Each row below holds a small network's activations on one record, seen along a few directions.
Each row is followed by the record's values for the fields S, K, L, T, Z, H, U.
A field that a record lacks is left out.
The largest differences between rows may come from other fields.
In the rows, 128 means zero.
[108 122 135 110 127  88 118 131 135 121]
S=s4 K=k1 Z=z4 H=h1 U=u2
[174 136 119 173 143 145 126 151 136 133]
S=s5
[115 156 144 140 146 160 127 122 124  99]
S=s2 K=k1 L=l1 T=t2 Z=z2 U=u2
[200 132 138 200 154 205 110 136 155 122]
S=s2 K=k2 L=l2 T=t3 Z=z2
[167 130 109 146 145 144 146 127 128 130]
S=s4 K=k1 L=l2 T=t3 U=u1
[124 145 160 128 139 153 124 108 132 103]
S=s2 K=k1 L=l1 T=t4 Z=z3 U=u2
[147 131 110 144 143 139 152 124 120 125]
S=s4 K=k1 L=l1 T=t1 U=u1
[115  95 132 113 130 109 126 138 137 122]
S=s4 K=k2 Z=z4 H=h1 U=u1
[101 115 119  99 141 102 126 131 121 136]
S=s4 K=k1 Z=z4 H=h1 U=u1
[ 92 119 111  96 130 102 129  97 117 150]
S=s2 K=k1 L=l2 T=t3 Z=z4 H=h1 U=u1
[ 91 112 115  86 127 100 124 103 103 140]
S=s2 K=k1 L=l2 T=t3 Z=z4 H=h1 U=u1
[184 141 129 171 148 130 137 154 150 115]
S=s8 K=k1 U=u2
[176 131 115 159 162 142 144 152 136 130]
S=s8 K=k1 U=u1
[175 149 108 155 130 144 134 139 138 118]
S=s4 K=k1 L=l2 T=t3 U=u2
[143 111 130 142 103 141 119 141 120 146]
S=s2 K=k2 L=l2 T=t3 Z=z4 H=h2
[223 127 110 223 138 184 129 159 156 133]
S=s4 K=k2 L=l2 T=t3
[190 126 118 175 131 154 140 140 149 120]
S=s4 K=k2 L=l2 T=t3
[106 135 133  99 102 102 135 114 127 139]
S=s2 K=k1 L=l2 T=t3 Z=z4 H=h2 U=u2
[106 132 137  92 115 103 127 143 112 132]
S=s4 K=k1 Z=z4 H=h2 U=u2
[169 130 110 146 146 141 143 127 122 131]
S=s4 K=k1 L=l2 T=t3 U=u1
[ 84 108 117  70 118  98 123 104  96 130]
S=s2 K=k1 L=l2 T=t3 Z=z4 H=h1 U=u1
[103 149 149 100 135 140 113 133 144 134]
S=s4 K=k1 Z=z6 H=h2 U=u2
[174 131 113 158 163 143 145 151 136 131]
S=s8 K=k1 U=u1
[177 140 124 160 131 130 138 128 142 114]
S=s4 K=k1 L=l2 T=t3 U=u2
[184 144 123 171 148 135 137 157 150 117]
S=s8 K=k1 U=u2
[190 116 120 170 137 156 149 138 152 119]
S=s4 K=k2 L=l2 T=t3 U=u1
[176 141 124 159 130 130 138 128 141 114]
S=s4 K=k1 L=l2 T=t3 U=u2
[136 139 140 132 157 167 129 107 122 116]
S=s2 K=k1 L=l1 T=t1 Z=z2 U=u1
[103 138 125  83  95 111 124 128 104 130]
S=s2 K=k1 L=l2 T=t3 Z=z4 H=h2 U=u2
[171 132 109 150 145 143 145 128 129 129]
S=s4 K=k1 L=l2 T=t3 U=u1
[182 146 118 169 151 141 136 159 147 120]
S=s8 K=k1 U=u2
[107 134 119 117 132 103 123 131 145 136]
S=s4 K=k1 Z=z4 H=h1 U=u2
[174 131 115 159 166 139 142 149 128 135]
S=s8 K=k1 U=u1
[183 140 131 170 147 127 137 152 149 115]
S=s8 K=k1 U=u2
[185 151 112 171 149 146 135 164 149 120]
S=s8 K=k1 U=u2
[107 149 165 109 138 131 122 124 150 143]
S=s4 K=k1 Z=z1 H=h2 U=u2
[221 126 110 221 137 181 129 158 155 133]
S=s4 K=k2 L=l2 T=t3
[ 47 133 138  70  94  90 138 121  83 121]
S=s2 K=k1 L=l1 T=t2 Z=z4 H=h2 U=u2
[153 110 120 170 135 141 108 160 150 141]
S=s4 K=k2 Z=z4 H=h1
[188 118 117 167 134 158 149 140 151 117]
S=s4 K=k2 L=l2 T=t3 U=u1
[121 149 118 150 131 130 146 136 119 106]
S=s4 K=k1 L=l1 T=t2 U=u2
[178 150 108 159 132 146 136 139 141 119]
S=s4 K=k1 L=l2 T=t3 U=u2
[148 117 133 152 101 139 112 144 119 147]
S=s2 K=k2 L=l2 T=t3 Z=z4 H=h2
[ 93 112 118  90 139 101 123 128 114 132]
S=s4 K=k1 Z=z4 H=h1 U=u1
[168 130 111 145 143 141 145 127 127 129]
S=s4 K=k1 L=l2 T=t3 U=u1
[112 129 120 138 147 123 154 124 100 120]
S=s4 K=k1 L=l1 T=t2 U=u1
[ 33 111 125  72 121  81 136 102  88 123]
S=s2 K=k1 L=l1 T=t2 Z=z4 H=h1 U=u1
[125 116 131 114 123 126 129 154 115 140]
S=s4 K=k2 Z=z4 H=h2
[170 130 112 174 138 157 149 142 139 114]
S=s4 K=k2 L=l1 T=t6 U=u2
[108 126 128 105 136 110 143 132 127 156]
S=s4 K=k1 Z=z4 H=h2 U=u1
[199 130 114 186 157 162 140 170 154 124]
S=s8 K=k2 U=u2
[ 66 125 128  87 104  83 126 104 111 116]
S=s2 K=k1 L=l1 T=t6 Z=z4 H=h1 U=u2
[ 92 112 115  83 121 101 126 106 110 134]
S=s2 K=k1 L=l2 T=t3 Z=z4 H=h1 U=u1
[126 147 160 132 141 150 124 107 133 103]
S=s2 K=k1 L=l1 T=t6 Z=z3 U=u2
[220 125 110 219 136 180 127 158 154 134]
S=s4 K=k2 L=l2 T=t3
[144 113 129 144 103 142 119 142 121 146]
S=s2 K=k2 L=l2 T=t3 Z=z4 H=h2
[ 90 116 130  70 113 101 134 110  84 145]
S=s2 K=k1 L=l2 T=t3 Z=z4 H=h2 U=u1
[ 74 127 130  99 105  82 129  95 127 125]
S=s2 K=k1 L=l1 T=t1 Z=z4 H=h1 U=u2
[174 140 125 157 129 129 137 128 139 114]
S=s4 K=k1 L=l2 T=t3 U=u2

Here are new rows. What are their fields?
[175 150 108 156 130 145 135 139 139 119]
S=s4 K=k1 L=l2 T=t3 U=u2
[100 132 119 106 112  97 124 104 139 132]
S=s2 K=k1 L=l2 T=t3 Z=z4 H=h1 U=u2
[114 136 137 112 120 103 134 139 137 140]
S=s4 K=k1 Z=z4 H=h2 U=u2
[117 139 132 146 127 114 148 127 120 104]
S=s4 K=k1 L=l1 T=t2 U=u2
[ 99 126 128 104 110  88 123 100 135 129]
S=s2 K=k1 L=l2 T=t3 Z=z4 H=h1 U=u2
[ 93 129 114  87 106 102 112 115 115 121]
S=s2 K=k1 L=l2 T=t3 Z=z4 H=h1 U=u2
[119 150 122 119 122 119 132 147 142 144]
S=s4 K=k1 Z=z4 H=h2 U=u2
[104 137 128  96 104 108 134 118 123 141]
S=s2 K=k1 L=l2 T=t3 Z=z4 H=h2 U=u2
[ 91 118 132  86 104  83 115 103 115 117]
S=s2 K=k1 L=l2 T=t3 Z=z4 H=h1 U=u2
[117 143 127 112 120 114 134 146 136 143]
S=s4 K=k1 Z=z4 H=h2 U=u2
[111 130 118 136 142 125 157 125 105 118]
S=s4 K=k1 L=l1 T=t2 U=u1
[174 143 119 155 129 134 137 131 138 116]
S=s4 K=k1 L=l2 T=t3 U=u2
[ 99 124 146  82  95  89 128 113 105 127]
S=s2 K=k1 L=l2 T=t3 Z=z4 H=h2 U=u2
[ 67 125 149  72  90  80 133 109  91 120]
S=s2 K=k1 L=l1 T=t6 Z=z4 H=h2 U=u2
[ 85 110 114  76 120  99 123 104 104 132]
S=s2 K=k1 L=l2 T=t3 Z=z4 H=h1 U=u1
[143 115 112 166 118 142 116 129 151 150]
S=s2 K=k2 L=l2 T=t3 Z=z4 H=h1
[118 143 123 145 131 123 150 131 116 108]
S=s4 K=k1 L=l1 T=t2 U=u2
[176 145 113 157 133 141 137 134 139 119]
S=s4 K=k1 L=l2 T=t3 U=u2
[101 124 128 102 125  92 114 134 128 119]
S=s4 K=k1 Z=z4 H=h1 U=u2
[102 118 133  85 130 105 134 136  98 144]
S=s4 K=k1 Z=z4 H=h2 U=u1
[114 137 139 115 120 101 135 135 142 141]
S=s4 K=k1 Z=z4 H=h2 U=u2
[192 129 108 171 137 164 144 145 152 120]
S=s4 K=k2 L=l2 T=t3 U=u2
[151 113 134 153 121 141 118 167 129 145]
S=s4 K=k2 Z=z4 H=h2
[ 82 108 115  75 124  95 118  99  94 133]
S=s2 K=k1 L=l2 T=t3 Z=z4 H=h1 U=u1
[ 91 117 130  88 107  83 113 102 117 115]
S=s2 K=k1 L=l2 T=t3 Z=z4 H=h1 U=u2
[144 141 127 150 125 122 144 125 128 108]
S=s4 K=k1 L=l1 T=t6 U=u2
[173 144 115 153 132 139 135 133 135 118]
S=s4 K=k1 L=l2 T=t3 U=u2
[178 144 118 161 131 136 138 132 142 115]
S=s4 K=k1 L=l2 T=t3 U=u2
[114 129 120 138 145 124 155 125 107 118]
S=s4 K=k1 L=l1 T=t2 U=u1
